These are the activations of a small network on made-up records, seen along a few directions, one row for each record.
Records have a field called Zim. Each example row is followed by its value.
The largest differences between rows may come from other fields.
(in the rows, 500 means zero)
Strong random noise was added to every row along 3 fixed directions; ignore it. To show where, here is one row again and again, with new noise each time:
[453 520 308 463 410 515 523 684 557 529 430 564 538 539 495 546 500 456
 580 429 529]
[404 440 556 664 411 489 514 582 475 382 360 477 478 388 469 467 529 517
 488 674 521]
[511 700 525 519 272 582 673 642 646 414 337 503 347 378 578 515 295 565
 587 640 538]
[488 460 309 408 520 557 340 597 566 572 469 499 601 493 534 568 471 410
 546 308 447]
[544 675 402 401 353 609 549 636 674 511 398 506 431 430 602 563 290 500
 602 447 492]

[575 492 480 429 611 593 280 394 576 563 552 390 535 393 601 517 403 448
 452 357 369] : v5
[418 474 777 751 399 429 690 439 430 349 347 519 355 374 452 393 552 585
 414 858 534] : v6
[457 346 768 569 588 458 387 346 384 457 522 497 474 379 551 487 570 510
 328 599 476] : v8
[522 482 517 591 541 489 527 438 413 493 591 412 545 554 448 465 471 565
 500 507 497] : v1
[545 481 487 609 594 456 541 426 402 508 657 406 563 584 450 439 480 577
 482 500 500] : v3
[511 459 587 500 524 469 456 390 472 509 556 482 470 480 497 505 448 512
 483 476 480] : v7
[441 410 385 600 540 450 452 549 438 464 547 440 603 588 351 449 621 471
 520 481 495] : v2
[526 570 590 376 450 513 564 454 574 531 457 639 374 418 596 549 456 487
 427 524 494] : v4

Which value of Zim does each new row have?
[322 204 388 721 553 376 381 561 290 434 501 478 702 620 240 435 851 422
 493 551 527] : v7
[393 544 632 617 317 514 606 621 533 349 264 529 377 367 491 467 556 529
 528 787 589] : v4
[482 330 617 520 671 562 241 322 461 527 483 409 554 377 561 496 501 429
 442 401 383] : v6
[528 618 369 405 407 550 572 633 603 492 446 537 476 527 503 541 472 484
 622 460 524] : v2
[470 560 164 438 412 492 625 763 495 552 494 573 638 747 372 527 623 465
 664 391 599] : v1
[564 535 456 344 588 568 383 419 606 618 520 502 521 497 566 531 388 419
 478 287 396] : v6
[481 479 340 422 486 552 453 643 514 488 425 513 614 577 454 523 596 444
 587 436 535] : v1
[587 585 388 283 554 485 523 460 585 695 651 612 451 578 637 570 387 479
 493 269 487] : v5
